These are the activations of a small neural network, seen along a few directions. Each row is one input.
Each table varies a few parts of the input and shows all the possible inputs, shuffled.
Descriptions start from the smaller parts, as in this example, which fits no table here: one of 3 separate values, together with either a single point or one of 11 places around a ring or (one of 6 places along a line, together with one of 8 places around a ring).
Shared parts are said once, and a part with two or three values counts as separate values.
In the rows, 128 means zero.

Other details of the inputs vary at random and push rows far along two fixed directions, the same in every table; ignore that.

Rows:
x1: [101  82 131 144 131 148 140 109 114 143 165 109 132]
x2: [128 100 120 141 112  98 150 128 135 125 131 156 135]
x3: [140 128 110 119 135 122 157 105 136 121 120 130 118]
x4: [155 118 121 133 122 100 140 137 133 126 127 151 133]
x5: [154 168 130 117 126 111 105 154 126 121 104 135 120]
x6: [ 94  44 108 130  92 105 226  65 147  97 182 171 105]
x7: [ 97 105 127 130  94 109 159 131 133 115 155 159 122]
x8: [100  85 126 132  88  92 179 116 136 104 161 170 119]
x9: [105 106 149 145 145 164 113 123 113 146 160  87 140]
x10: [197 170 119 117 138  92 130 145 156 115  93 148 137]
x11: [120  80 113 127 118 120 183  90 134 114 158 148 105]
x12: [161 178 130 114 158 144  92 130 144 131  90  95 135]
x13: [ 71 110 189 166 134 183  47 175  79 165 160  69 158]
x14: [ 66  57 141 153 126 164 145 106 109 152 177 117 130]
x15: [134 152 132 122 149 154  86 130 123 142 105  90 133]
x16: [140 144 117 124 136 122 110 139 127 107 127 153 139]
x17: [121  35 102 141 116 103 218  75 144 118 181 165 116]
x18: [112 154 161 116 139 182  70 139  99 137 139  72 123]
x19: [ 83 109 145 135 129 168 105 120 103 138 146  94 118]
x20: [171 181  94  99 143 119 138 115 159 117  72 137 115]
x21: [ 98 145 161 140 133 156  60 171  91 150 118  93 139]
x22: [ 91  49 103 130  92 112 227  70 150 103 182 174 106]
x23: [103  99 113 127 117 137 162 100 134 123 144 139 110]
x24: [208 209  91  94 155 108 133 117 186 112  57 137 127]
x25: [180 194  99 100 150 128 110 125 159 129  67 121 127]
x26: [ 69 114 186 162 134 181  50 174  65 173 160  72 155]
x27: [136 160 123 114 159 168  82 125 119 118 122 106 135]
x28: [106 126 147 132 146 164  94 125 111 149 125  91 133]
x29: [162 132  93 124 113  78 169 125 164 116 103 181 130]
x30: [141 151 138 115 113 111 122 146 127 113 128 139 122]
x31: [117  78 120 150 108 102 180 121 148 123 157 170 138]
x32: [188 194 114 114 136  98 104 153 143 126  75 134 140]
x33: [172 179 108 114 130  94 128 143 157 124  73 160 134]
x34: [189 177 116 120 134  90 133 142 157 115  90 146 142]
x35: [139  78 118 139 112  84 188 115 140 119 148 179 128]
x36: [186 193 119 107 139 102 105 157 138 120  74 138 127]
x37: [100  59 120 151 100  94 193 115 123 120 169 170 125]
x38: [ 89 113 144 136 130 167 110 122  99 140 154  91 121]
x39: [ 64  55 143 151 123 160 143 105 101 141 175 110 122]
x40: [158 147 112 115 144 119 144 107 144 127 105 129 126]
x41: [ 83  97 151 142  98 127 135 138 104 126 175 130 129]
x42: [151 161 115 102 125 123 144 106 144 107 114 126 115]
x43: [ 62 110 187 161 133 181  44 173  69 171 152  75 152]
x44: [ 99 156 161 138 126 155  61 172  87 148 131  90 134]
x45: [161 161 119 108 150 135 117 123 133 126  99 113 118]
x46: [116 165 146 127 125 134  75 163 110 134 107 111 128]
x47: [191 171 106  99 153 110 137 112 157 120  83 135 121]
x48: [ 97 100 121 139 101 110 154 133 128 124 146 160 119]
x49: [166 181 104 110 127  95 129 147 152 118  73 157 125]
x50: [127 141 158 133 161 178  72 143 109 151 138  68 140]
Description of these inputs: one of 2 separate values, together with either a single point or (one of 4 places along a line, together with one of 6 places along a line).
Changing only the choice among 2 separate values turns x31 into x24. The same change can be made to x32. Which row results?
> x1
Changing only the choice among 2 separate values turns x49 into x20. The same change can be made to x30. Which row results?
> x18
Which other rows does x41 become when the choice among 2 separate values takes its other values? List them by row number.
> x42
Which other rows does x39 become when the place on the line of 6 takes its other values? List them by row number.
> x6, x12, x15, x19, x28
Which other rows does x23 become when the place on the line of 4 takes its other values? List them by row number.
> x11, x19, x38

Rows:
x51: [100  93 157 128 129 145 135 117 100 119 174  96 105]
x52: [163 210 115 100 154 145  79 136 134 140  35  86 114]
x53: [ 91  87 125 152 135 157 135 125 104 159 151 117 131]
x54: [200  99  79 114  95  27 241  91 177  93 128 218 108]
x55: [202 106  79 107 122  47 246  63 182  85 121 197  94]
x56: [106  76 151 154 145 155 139 114 121 157 144  96 139]
x57: [155 218 104 103 152 148  80 150 129 144  52 101 125]
x58: [ 94  80 127 138 146 170 121  99 112 147 146 113 133]
x59: [186 120  71  97 108  53 246  83 174  68 137 204  98]
x60: [ 91  80 141 154 120 134 123 142 105 169 146 121 132]
x61: [ 84 105 161 127  90 135 130 141 104 134 169 120 121]
x62: [160 170 126 139 148  97  89 168 144 137  76 130 162]
x63: [101  76 142 145 152 172 128 101 122 149 153 108 153]
x64: [137 181 107 113 141 140  90 152 140 134  74 133 125]
x65: [145 116 112 128 142 122 155 104 140 138  98 129 113]
x66: [119 117 151 133 104 110 122 155  98 102 148 150 130]
x67: [189 103  63 124 128  58 250  79 198 106 109 202 131]
x68: [124  83 158 155 115 124 127 142 112 147 176 111 149]
x69: [ 83 104 154 129 114 151 131 112 110 122 167  92 107]
x70: [ 56 111 154 150  98 128 118 146 108 136 141 145 133]
x71: [117  87 152 157 131 151 114 143 118 134 183 119 152]
x72: [163 115  66 106  97  56 250  56 200  82  95 194  87]
x73: [182 219 131  91 145 139  65 171 130 103  89 115 122]
x74: [151 234 113 100 138 148  80 146 140 131  60  99 121]
x75: [128 116 149 119 104 117 132 145 107 120 154 128 117]
x76: [ 98 109 126 132 110 120 136 137 120 154 118 135 122]
x77: [ 79 110 141 131 108 155 137 125 105 124 178 109 120]
x78: [ 65 104 135 143 107 159 122 133 124 134 156 133 122]
x79: [ 80  82 140 167 123 120 113 151 101 151 143 142 143]
x80: [ 96  77 140 162 139 153 122 141 129 151 161 124 153]
x81: [154 222 108  90 147 155  69 119 150 116  58  93 122]
x82: [162 190 114 117 158 144  71 161 140 143  70 123 134]
x83: [126 152 137 117  95  94 138 143 129  98 119 168 128]
x84: [111  80 157 171 116 118 112 154 102 129 174 124 163]
x85: [163 234 131  89 134 143  64 165 142 108  82 114 123]
x86: [ 76  83 117 134 131 170 125  96 110 138 141 110 126]
x87: [111  89 140 148 125 147 118 138 107 130 179 133 131]
x88: [189 106  83 126 116  44 220 104 194 120 101 192 133]
x89: [105  85 142 133 144 160 122 100 103 131 180 111 128]
x90: [172 179 133 127 131  99  83 166 117 116  95 139 140]
x91: [161 225 121  80 149 150  66 126 140 104  83  86 120]
x92: [114  87 154 139 151 162 124 102 115 135 181 105 148]
x93: [107  98 140 146 132 152 127 128  94 142 180 111 129]
x94: [ 66 102 151 140  93 139 130 134 114 153 151 124 121]
x95: [137 204 122 117 137 108  73 170 125 137  49 138 137]
x96: [204 213 148 107 172 135  78 141 141 133  77  80 137]
x97: [124 115 126 108 138 137 135  99 123 100 161 121 113]
x98: [116  91 148 154 135 149 135 128 109 142 184 105 148]
Changing only one part turns x70 into x95. The same change can be made to x72. Which row results?
> x52
What do these inputs look like to the network?
> one of 6 places along a line, together with one of 8 places around a ring
Which other rows does x91 become when the place on the ring of 8 takes its other values? List them by row number.
> x58, x63, x81, x86, x89, x92, x97
A walk changes only the place on the line of 6. It starts at x83 and steps to x61. List the rest of the walk in order.
> x85, x77, x69, x91
